A small network was shown many inputs. Here are its activations along a few directions, one row for each input.
Each table varies a few parts of the input and shows all the possible inputs, shuffled.
Descriptions start from the smaller parts, as in this example, which fits no table here: one of 6 places along a line, together with either a single point or one of 9 places along a line or (one of 2 separate values, together with one of 5 places around a ring).
Shared parts are said once, and a part with two or three values counts as separate values.

A family of inputs:
x1: [.30,-.05,-.40,.24,-.03,-.20,-.17,.15,-.14,-.09,.21,.13,.04,-.12,.07,-.11]
x2: [.27,.00,-.34,.50,.01,-.11,-.11,.20,.03,.09,.03,.21,.07,-.01,.07,.01]
x3: [-.13,-.10,.26,-.26,.20,.06,-.26,-.12,-.06,-.11,-.12,-.06,-.04,-.21,.03,.05]
x4: [.06,.23,-.20,-.09,-.27,-.02,.01,-.14,-.07,.03,.04,.09,.06,-.19,.17,-.26]
x5: [.01,.18,-.07,-.13,-.23,-.15,-.25,-.10,-.04,.07,.08,-.12,.08,-.01,.22,-.25]
x6: [-.11,-.07,.09,-.08,.26,.01,-.06,-.11,.38,.08,-.25,-.02,-.03,-.04,.01,.23]
x7: [-.13,.02,.28,-.18,-.32,.28,.74,.23,-.54,-.07,.34,-.28,-.08,.57,-.37,-.14]
x8: [-.01,.11,.28,.14,.04,-.10,-.15,-.09,.23,.30,-.27,.04,.11,.07,.15,.02]
x9: [.22,-.28,.05,.31,.40,.00,-.11,.17,.04,-.01,-.10,.26,.01,-.18,.00,.27]
x10: [-.11,.02,.05,-.29,-.10,-.04,-.27,-.14,-.07,-.16,.15,-.10,.00,-.17,.16,-.08]
x11: [-.18,-.12,-.02,-.29,.25,.03,-.13,-.15,.18,-.18,-.15,-.09,-.13,-.18,-.12,.14]
x12: [-.02,.22,-.01,.13,-.19,-.07,-.19,-.06,.12,.25,-.10,-.04,.12,.10,.22,-.12]
x13: [-.02,-.01,.24,-.01,.16,.18,.07,-.11,.11,.11,-.27,.22,.04,-.25,.09,.13]
x14: [-.07,-.06,.37,-.05,.21,.04,-.19,-.08,.14,.15,-.22,.01,.06,-.07,.15,.14]
x15: [-.06,.10,.00,.12,.09,-.13,-.02,-.13,.47,.23,-.30,.01,.02,.10,.00,.11]
x16: [-.18,-.03,.40,-.22,-.28,.14,.48,.26,-.51,-.02,.38,-.49,-.06,.74,-.31,-.13]
x17: [.04,.16,.15,.19,.00,.04,.11,-.13,.20,.26,-.31,.25,.08,-.11,.09,.00]
x18: [-.04,.17,-.35,-.16,-.18,-.18,-.12,-.13,.20,-.01,.06,-.15,-.01,.03,.08,-.16]
x19: [-.06,.06,-.08,-.25,-.15,.10,-.01,-.17,-.10,-.20,.11,.11,-.02,-.35,.10,-.09]
x20: [-.07,.20,-.29,.11,-.14,-.10,-.06,-.09,.36,.18,-.12,-.07,.03,.13,.07,-.03]
x21: [.16,-.33,-.07,.11,.39,.02,-.18,.13,-.16,-.27,.01,.19,-.08,-.32,-.13,.18]
x22: [-.22,-.04,.13,-.24,-.23,.10,.61,.23,-.28,-.09,.35,-.52,-.15,.77,-.45,-.05]
x23: [.11,-.25,.09,.15,-.08,.10,.56,.51,-.61,-.19,.50,-.24,-.10,.63,-.45,-.01]
x24: [.18,-.22,-.28,.09,.10,-.08,-.19,.12,-.17,-.32,.28,.16,-.04,-.28,.01,.06]
x25: [-.09,-.06,.13,-.22,.15,.20,.00,-.15,-.09,-.15,-.16,.15,-.06,-.39,-.03,.04]
x26: [.03,.26,-.14,.18,-.23,.07,.07,-.09,.09,.21,-.14,.17,.10,-.08,.16,-.13]
x27: [.28,-.11,-.05,.51,.23,-.14,-.07,.16,.13,.15,-.14,.29,.06,-.04,.00,.15]
x28: [-.16,.00,-.22,-.32,-.05,-.07,-.14,-.17,.17,-.24,.12,-.12,-.09,-.14,.01,.01]
What is each input in this table made of? -> one of 4 places along a line, together with either a single point or one of 6 places around a ring
Changing only the place on the line of 4 turns x6 into x13. The same change can be made to x15. Which row results? -> x17
Change only the place on the line of 4 in x12. List by row number the other rows that result. -> x2, x20, x26
List by row number the other rows that have the place on the line of 4 in common with x8. -> x3, x5, x10, x12, x14, x16

A family of inputs:
x29: [-.13,-.29,.05,-.26,-.05,.21,.36,.19,-.39,-.50,.54,-.16,-.18,.14,-.30,.14]
x30: [.00,.12,-.23,-.12,.10,-.23,-.74,-.33,.48,.05,-.18,.06,.11,-.47,.52,.00]
x31: [.17,-.06,-.05,.13,.42,-.18,-.20,-.23,.56,.10,-.42,.36,.03,-.45,.16,.21]
x32: [-.33,.20,.46,-.29,-.34,.06,.35,-.07,-.20,.05,.10,-.45,-.04,.59,-.20,-.21]
x33: [.26,-.34,.10,.16,.10,-.10,.18,.47,-.61,-.19,.43,-.12,-.07,.36,-.34,-.01]
x34: [.02,.07,-.43,.14,.17,-.21,-.53,-.24,.46,.01,-.37,.25,-.02,-.50,.09,.06]
x35: [.18,.19,-.06,.12,-.06,.02,-.26,-.25,.03,.10,-.23,.50,.14,-.69,.39,-.14]
x36: [.16,.05,-.23,.40,-.15,.07,.37,.34,-.26,.05,.19,-.11,.01,.50,-.19,-.12]
x37: [.04,-.13,.18,.31,.40,.11,-.38,-.03,.29,.19,-.42,.34,.09,-.38,.23,.33]
x38: [-.29,-.03,.20,-.62,-.11,.29,.39,.02,-.39,-.16,.13,-.44,-.15,.27,-.30,-.12]
x39: [-.07,.23,.00,.03,-.47,-.04,.44,.13,.04,.31,.22,-.23,.06,.63,-.05,-.11]
What is each input in this table made of? -> either a single point or one of 4 places along a line or one of 6 places around a ring
